Each row has a name. Each piece below is followed by the name of the row it came from, unless a question asks for something else. Each question is about the rows just above it.

Columns, left to right: H E A T G L
[-11.7  67.3   2.6   2.3 -32.3 -83.3] = D
[-89.1 -89.2 -12.2  -9.1  16.7 -84.8] = Q
[-10.1  93.3   2.0 -12.2 -44.2  81.6] = N
[ 28.9  38.9  -4.4 -15.6  48.3  86.4] = M
[  4.0 -87.7   2.3   2.6 -83.3 -32.3] = U
Which column holds this, read top down? [-84.8  81.6  86.4]  L
[-83.3 -84.8] is in which column, read top down?  L
[-11.7 -89.1 -10.1] is in which column, read top down?  H
Which entry of Q is missing from [ -9.1  16.7 -84.8 -12.2 -89.1]?  [-89.2]
which: [  2.6   2.3 -32.3 -83.3]  D

Columns, left to right: F Z C R
[-48.7 -66.3 -76.1  53.5]  P
[-70.0 -63.7  78.7 -92.8]  B
[-48.9 -68.8 -75.2  53.0]  Y
[ 61.9  64.4  61.1 -74.6]  W
[ 75.0  56.5 -82.3  74.9]  K
Which entry of K is missing from [ 56.5  75.0 -82.3]?  [74.9]
[-66.3 -63.7 -68.8] is in which column, read top down?  Z
Which column holds this, read top down? [-63.7 -68.8]  Z
Which entry of K is missing from [-82.3  74.9  75.0]?  [56.5]

Columns, left to right: Tuze doso Gat medi nabud Pegu zesi Reva
[-18.7 -59.5 -41.9   0.2  -9.2 -92.6 -58.9 -50.9]  X
[  2.4  -7.2 -18.4  27.7  24.3 -28.8 -30.8 -48.3]  V
[-18.2 -61.9 -40.8   3.8 -11.4 -84.3 -56.1 -46.2]  J
[-41.9   0.2  -9.2 -92.6 -58.9] is in which row?  X
[ 24.3 -11.4] is in which column, read top down?  nabud
Which column holds this, read top down? [ 0.2 27.7]  medi
Which column holds [-30.8 -56.1] top down?  zesi
[-28.8 -84.3] is in which column, read top down?  Pegu
[-92.6 -58.9] is in which row?  X
Which column holds this, read top down? [-58.9 -30.8]  zesi

Columns, left to right: sekod tobe bodoz mema Dus
[ 21.1  -8.7 -21.0  16.8   1.6] = Gof
[-26.7  25.4  26.5  -7.0  10.8] = ral
[ -1.7  38.5 -39.2   4.7   3.4] = Mot
[ 16.2 -21.0  16.8  -8.7   1.6] = Rut
[ 26.2  10.4 -81.6  30.7  21.3] = peda
[-15.3 -13.8  38.3 -19.0  -8.1] = bibe
[-26.9  60.6 -13.2  36.0  61.1] = ririz
[ 26.0 -65.2  26.6 -51.5 -78.1] = Neseb
The row with [-15.3 -13.8  38.3] is  bibe
which: [ -8.7 -21.0  16.8   1.6]  Gof
Which column holds this, read top down? [ 1.6 10.8  3.4  1.6 21.3 -8.1 61.1]  Dus
Which entry of Rut is missing from [ 16.8  16.2   1.6 -21.0]?  [-8.7]
Which entry of ral is missing from [-7.0 26.5 10.8 25.4]?  [-26.7]

Columns, left to right: sonu nuf gepa Duzot
[-34.0  37.9 -18.4  -8.2] : dodu
[-45.1 -54.6  17.3 -67.2] : pez
[-34.4 -48.7  -8.2 -18.4] : zub
[-85.1  20.1 -22.6 -27.5] : zug
[  5.3  22.7 -30.0  41.3] : vepa
Which column holds [ -8.2 -67.2 -18.4] top down?  Duzot
which: [-18.4  -8.2]  dodu
Which row holds [-30.0  41.3]?  vepa

Columns, left to right: sof Pemu suru toba Vudo
[-51.3  64.5 -73.0 -72.9  65.9]  Luzo
[ 46.5 -51.2  32.8  46.4 -56.9]  mobi
[-52.1 -47.9  29.9  41.6 -49.8]  bebes
mobi without one entry, shuffled: [-56.9 -51.2  32.8  46.5]. Gone:  [46.4]
[46.4 41.6] is in which column, read top down?  toba
Shuffled Luzo with one entry gone: [-51.3 -72.9  65.9  64.5], missing  [-73.0]
[-73.0  32.8] is in which column, read top down?  suru

Columns, left to right: nepi mibu mimov bafu kibu
[ -0.7  -6.1  68.1  73.6 -14.1] : vogan
[  1.6 -80.2 -12.7  70.3 -28.9] : Dozi
[  5.2  57.8 -11.3   5.2   5.1] : nemop
[-11.2  58.1 -11.5 -81.8  10.2] : nemu
[-0.7 68.1 -6.1 49.8 12.1] : doduv
Which entry of nemop is missing from [ 57.8   5.2   5.2 -11.3]?  [5.1]
The row with [-0.7 68.1 -6.1] is  doduv
Which entry of nemu is missing from [ 58.1 -11.5  10.2 -81.8]?  [-11.2]
which: [ 58.1 -11.5 -81.8  10.2]  nemu

Columns, left to right: tiz fol vozis Did gufu lovu
[ 57.0 -68.7  43.7  45.4 -11.2 -12.7] -> lik
[ 53.9  57.2 -87.1 -89.5 -12.0  54.0] -> zomif
[ 13.1 -28.0  -9.4  39.2  11.0   9.2] -> Larop
[ 13.1 -28.0  -9.4  -9.1  11.0   9.2] -> lifab
[-66.8  28.9 -85.8 -88.6 -92.7 -86.6] -> buvo
Which column holds [-89.5  39.2  -9.1 -88.6] top down?  Did
Which entry of zomif is missing from [-87.1 -12.0  54.0 -89.5  57.2]?  [53.9]
[ 43.7 -87.1] is in which column, read top down?  vozis
[-68.7  57.2] is in which column, read top down?  fol
Which column holds [ -9.4  -9.4 -85.8] top down?  vozis
Shuffled lifab with one entry gone: [  9.2 -28.0  13.1  11.0  -9.4], missing  [-9.1]

Columns, left to right: loti delo dofam bik zuzof nezas tos sul
[-23.1  55.0 -37.7 -38.2 -16.6 -25.0  39.5  41.6]  rur
[-25.5  65.7 -47.1 -49.3 -16.5 -26.5  44.4  49.5]  taz
[-30.1  71.0 -56.7 -53.4 -26.9 -32.3  50.7  53.7]  fosu
[ 65.7 -47.1 -25.5 -59.2 -58.2  62.4  62.3  46.5]  zatu
[-56.7 -26.9 -32.3  50.7  71.0 -53.4 -30.1  41.6]  tafe
[ 71.0 -47.1 -26.9] is in which column, read top down?  delo
Where do [-58.2  62.4] appear?  zatu
Where do [-25.5  65.7 -47.1] appear?  taz
[-49.3 -53.4] is in which column, read top down?  bik
[-16.6 -25.0  39.5  41.6] is in which row?  rur
Shuffled zatu with one entry gone: [ 65.7 -59.2 -25.5  46.5  62.4 -58.2 -47.1], missing  [62.3]
which: [-30.1  71.0 -56.7 -53.4 -26.9 -32.3  50.7]  fosu

Columns, left to right: sek fadi ruto sef Nol tize ded
[-46.5   4.8 -46.4  -5.4  20.4 -26.9  46.4] : lodev
[ 42.4  22.1 -21.4  14.9 -23.5  53.1  83.7] : lubi
[ 42.4  22.1 -21.4  14.9  36.0  -0.8 -93.1] : vime
[-46.5   4.8  21.6  -5.4  20.4 -26.9 -50.6] : gom
which: [-46.5   4.8  21.6  -5.4  20.4 -26.9 -50.6]  gom
Which entry of lodev is missing from [ 46.4 -46.4  -5.4 -26.9   4.8  20.4]?  [-46.5]

Columns, left to right: dor Pipun nosag Lureg maf
[ 76.7 -41.4  64.7 -64.1 -66.3]  godi
[ -4.0 -41.4  64.7 -66.2 -66.3]  deni
[  9.7 -42.4  59.6  65.6  51.4]  pufiv
[-34.6  84.7 -69.1 -64.4 -28.2]  paba
Which column holds [-41.4 -42.4] top down?  Pipun
which: [-34.6  84.7 -69.1 -64.4]  paba
deni without one entry, shuffled: [ -4.0  64.7 -41.4 -66.2]. Gone:  [-66.3]
Which row holds [ -4.0 -41.4  64.7]?  deni

